Read these off the array that follows.
1) The 1st entry on the diagonal from the top-right corner?
2) The second-last entry, reading row by row?
3) The fifth entry in reading order?
4) The first entry in the row that holds the smallest entry?
5) The smallest entry in the last column?
6) The second entry on the diagonal from the top-right corner?
7) The entry directly below the largest entry?
8) The entry directly above 146?
[[153 117 128 122 125 131 131 125]
 [124 129 128 142 128 126 125 124]
 [119 131 128 144 135 128 129 126]
 [125 129 128 126 126 126 125 146]
 [125 128 128 125 141 131 130 128]
 [122 130 128 126 127 129 132 131]
 [124 131 128 125 125 126 131 123]]
1) 125
2) 131
3) 125
4) 153
5) 123
6) 125
7) 124
8) 126
